Each row below holds a small network's activations on one record, seen along a few directions.
Each row is followed by the record's values for the fields C, G, S, Y, H, M, T.
A field that a record lacks is left out.
The largest differences between rows may come from other fields.
(in the rows, 500 means zero)
Strong random noise was added to every row along 9 fixed directions; ignore it. To show where, here is one row again and again, with new noise each time:
401	346	740	343	536	423	683	386	454	516	516	717	443	448	375	640	800	293	379	667	519	222	623	291	542
504	363	493	403	454	403	280	552	715	601	338	622	381	298	494	386	495	397	440	593	370	312	454	279	151
516	616	327	478	500	533	448	572	546	534	446	370	495	372	360	668	474	368	621	511	369	690	386	514	412
334	604	675	546	307	596	697	600	271	296	549	432	366	284	430	872	382	709	599	372	454	583	579	520	592
541	274	613	440	391	464	508	364	399	316	529	663	546	196	661	594	828	361	360	721	670	273	787	278	191
622	566	445	518	351	375	310	567	602	666	434	534	519	494	575	501	422	513	552	393	402	267	589	491	285
495	298	653	361	505	567	617	479	568	668	422	698	458	456	413	439	380	382	519	606	444	555	465	345	357
549	449	706	493	662	665	565	405	527	645	492	584	390	515	312	397	327	413	680	569	500	848	184	398	718
499	575	519	579	470	471	487	558	470	529	622	511	490	499	542	443	382	603	556	481	475	465	406	567	565
599	561	538	466	512	591	679	360	447	516	528	418	574	515	334	757	561	328	724	401	565	754	531	489	639
430	476	858	495	447	535	550	440	449	459	445	596	267	367	369	646	475	572	585	417	496	459	470	306	658

591	590	656	559	469	731	356	485	367	554	297	515	401	449	479	643	370	555	615	551	423	719	507	521	567 -> C is c1, G is g2, S is s1, H is h1, M is m3
493	435	411	344	423	458	514	551	556	528	294	516	549	444	414	662	567	368	431	434	337	377	651	402	253 -> C is c1, G is g2, S is s1, H is h1, M is m1, T is t1
556	509	629	512	432	617	309	478	513	395	164	431	307	310	482	727	486	470	565	347	417	580	607	386	400 -> C is c1, G is g2, S is s1, Y is y1, H is h1, M is m3
378	449	917	572	433	683	696	543	196	550	510	720	354	490	563	527	249	762	456	649	536	577	500	517	716 -> C is c2, G is g2, S is s2, H is h3, M is m2
263	431	508	461	550	509	812	621	380	540	740	629	572	623	508	372	374	604	421	612	467	460	433	613	562 -> C is c1, G is g2, S is s1, H is h4, M is m1, T is t1
513	422	591	551	430	558	479	446	581	375	370	489	405	446	556	448	400	574	535	326	542	555	533	479	479 -> C is c2, G is g2, S is s1, Y is y1, H is h3, M is m3
490	436	309	544	659	412	433	524	730	424	666	396	508	434	518	118	405	537	553	514	575	651	172	515	464 -> C is c2, G is g1, Y is y1, H is h2, M is m2
481	393	634	470	429	443	655	563	552	671	516	735	549	745	640	308	249	648	324	505	422	251	606	588	466 -> C is c2, G is g2, S is s1, Y is y1, H is h1, M is m1, T is t2
506	529	596	626	614	595	540	538	192	611	576	580	538	516	522	419	512	500	465	716	511	506	427	531	581 -> C is c1, H is h1, M is m1, T is t3
422	598	494	446	624	387	852	366	330	611	751	447	642	717	321	718	878	374	563	464	635	344	642	603	869 -> H is h4, M is m2
409	453	463	528	552	513	542	700	507	607	447	549	507	575	516	278	368	550	434	568	365	435	393	543	467 -> C is c1, G is g2, S is s1, Y is y2, H is h2, M is m1, T is t3
774	551	447	578	535	489	345	395	452	529	648	523	633	603	706	363	581	480	484	609	684	439	468	551	513 -> C is c1, G is g2, S is s1, Y is y1, H is h3, M is m2
521	525	396	504	381	625	491	646	442	742	311	546	600	623	589	590	281	521	470	560	350	523	705	662	332 -> C is c2, G is g2, S is s2, H is h3, M is m3
301	408	856	322	414	609	862	453	479	540	353	620	394	651	285	760	348	468	492	324	398	541	636	452	699 -> C is c1, G is g2, S is s1, H is h3, M is m3
781	433	673	582	396	525	257	338	403	461	447	637	553	380	719	397	578	526	512	593	696	454	574	349	315 -> C is c1, G is g2, S is s1, H is h3, M is m1, T is t2
596	393	620	492	477	672	400	296	419	222	386	486	421	241	553	708	737	384	474	618	696	642	591	300	402 -> C is c1, G is g2, S is s1, Y is y1, H is h3, M is m3
322	363	424	290	623	409	620	329	775	405	394	438	461	513	286	610	872	224	494	417	534	405	635	320	563 -> C is c2, G is g2, S is s1, H is h4, M is m3
433	547	567	613	397	477	580	444	319	232	686	427	551	463	621	617	583	633	479	441	655	423	650	589	619 -> C is c1, G is g1, H is h3, M is m3
333	558	565	631	528	556	501	510	378	144	544	400	394	296	531	545	539	643	391	553	554	615	378	494	680 -> C is c2, G is g2, S is s1, H is h3, M is m1, T is t2
351	476	419	374	411	520	465	653	576	505	353	564	321	324	463	611	417	499	340	747	264	518	511	473	241 -> C is c2, G is g2, S is s1, Y is y1, H is h1, M is m1, T is t2
516	413	743	516	528	563	486	356	519	382	402	547	408	512	480	558	590	479	461	488	575	501	547	384	701 -> C is c1, G is g2, S is s2, Y is y1, H is h3, M is m3
599	412	331	296	629	532	535	396	722	683	508	536	521	544	417	421	503	262	561	637	523	710	404	463	351 -> C is c2, G is g2, S is s1, Y is y1, H is h1, M is m2
611	435	350	272	540	424	473	348	815	654	463	499	560	640	438	564	631	222	524	580	482	559	608	446	442 -> C is c1, G is g2, S is s2, Y is y1, H is h3, M is m2
569	651	330	615	419	371	371	637	349	579	594	565	695	611	715	449	600	557	363	563	459	146	660	677	383 -> C is c1, G is g2, S is s1, H is h4, M is m1, T is t1
620	610	421	533	531	370	542	470	360	833	595	511	700	757	523	553	730	354	580	486	539	188	717	586	531 -> C is c1, G is g1, H is h2, M is m2
796	386	647	619	405	586	145	385	741	625	197	590	472	535	741	264	257	582	599	353	575	533	619	401	323 -> C is c2, G is g2, S is s2, Y is y2, H is h2, M is m3
242	603	622	545	453	532	562	699	333	583	514	521	344	524	416	627	340	692	438	534	291	358	460	595	643 -> C is c1, H is h3, M is m3
349	540	225	463	521	509	580	569	679	381	692	359	512	578	514	416	371	547	465	544	401	675	367	724	583 -> C is c1, G is g2, S is s1, Y is y1, H is h3, M is m3
359	518	493	420	516	386	525	447	688	356	500	441	423	575	408	611	631	412	397	389	432	375	511	506	675 -> C is c1, G is g2, S is s1, Y is y1, H is h3, M is m3
585	297	668	391	426	766	640	367	609	597	409	600	415	462	531	463	230	537	654	534	600	927	595	412	385 -> C is c2, G is g2, S is s2, Y is y1, H is h4, M is m2
444	664	256	372	545	268	509	582	727	605	599	434	488	679	308	566	513	415	428	471	309	381	403	614	553 -> C is c2, G is g1, Y is y1, H is h1, M is m1, T is t1
677	509	557	745	350	420	392	415	482	115	704	353	608	348	798	336	391	781	596	151	790	534	532	505	399 -> C is c1, G is g1, Y is y1, H is h4, M is m1, T is t1

Which values does each new row have?
578	478	630	564	497	723	586	403	324	580	474	560	573	601	549	609	461	527	624	482	602	637	673	547	614 -> C is c1, G is g2, S is s1, H is h4, M is m3
311	431	666	450	569	497	738	552	366	597	564	712	494	625	462	456	522	519	308	673	439	359	520	527	662 -> C is c2, G is g2, S is s1, H is h4, M is m1, T is t1
566	712	328	487	459	469	279	523	633	429	442	294	402	362	371	695	578	435	587	447	381	632	374	514	530 -> C is c1, G is g2, S is s1, Y is y1, H is h3, M is m2
453	408	515	457	490	517	612	566	493	442	527	576	514	494	493	478	347	503	355	551	478	583	407	568	442 -> C is c2, G is g1, Y is y1, H is h3, M is m3
553	668	333	536	365	429	486	429	646	318	615	313	530	541	594	656	475	659	622	271	581	523	643	611	524 -> C is c2, G is g2, S is s1, Y is y1, H is h1, M is m1, T is t2
345	557	514	515	613	593	507	581	394	385	514	516	465	497	463	506	533	488	331	689	417	525	352	596	678 -> C is c1, G is g2, S is s1, H is h3, M is m3
269	514	245	585	589	604	736	603	368	341	754	339	635	501	568	405	512	579	535	568	549	647	436	720	568 -> C is c1, G is g2, S is s1, H is h4, M is m3
551	556	380	424	413	364	380	651	562	561	365	493	542	421	409	637	460	365	360	491	294	391	462	466	196 -> C is c1, G is g1, Y is y1, H is h3, M is m1, T is t1
392	370	474	482	610	549	551	590	534	501	586	455	471	400	464	202	383	586	563	533	527	638	283	433	447 -> C is c1, H is h4, M is m2
515	547	348	403	488	363	621	341	750	495	506	363	640	760	393	600	633	366	630	150	570	393	677	547	650 -> C is c2, G is g2, S is s1, H is h3, M is m3
289	522	299	478	663	474	570	605	674	504	516	371	457	552	374	351	438	516	529	450	400	632	280	540	612 -> C is c2, G is g2, S is s2, H is h4, M is m1, T is t1
873	547	396	560	593	489	350	248	597	534	679	490	672	678	606	293	593	370	617	560	710	687	401	545	602 -> C is c1, G is g2, S is s1, Y is y1, H is h3, M is m1, T is t1
372	459	380	554	480	444	471	494	640	173	556	330	459	289	577	377	511	644	516	334	573	602	458	457	435 -> C is c2, G is g2, S is s1, H is h4, M is m1, T is t1
431	605	306	496	475	566	549	601	464	536	439	365	536	414	412	654	516	464	591	473	436	612	523	565	405 -> C is c2, G is g2, S is s1, H is h4, M is m2
562	477	842	590	557	594	597	409	257	560	552	783	471	609	522	489	523	543	376	692	604	405	496	453	761 -> C is c2, G is g2, S is s1, Y is y1, H is h3, M is m1, T is t1
686	390	590	406	231	616	418	274	582	283	354	452	425	207	544	860	537	462	598	432	655	740	828	320	191 -> C is c2, G is g1, Y is y1, H is h3, M is m3
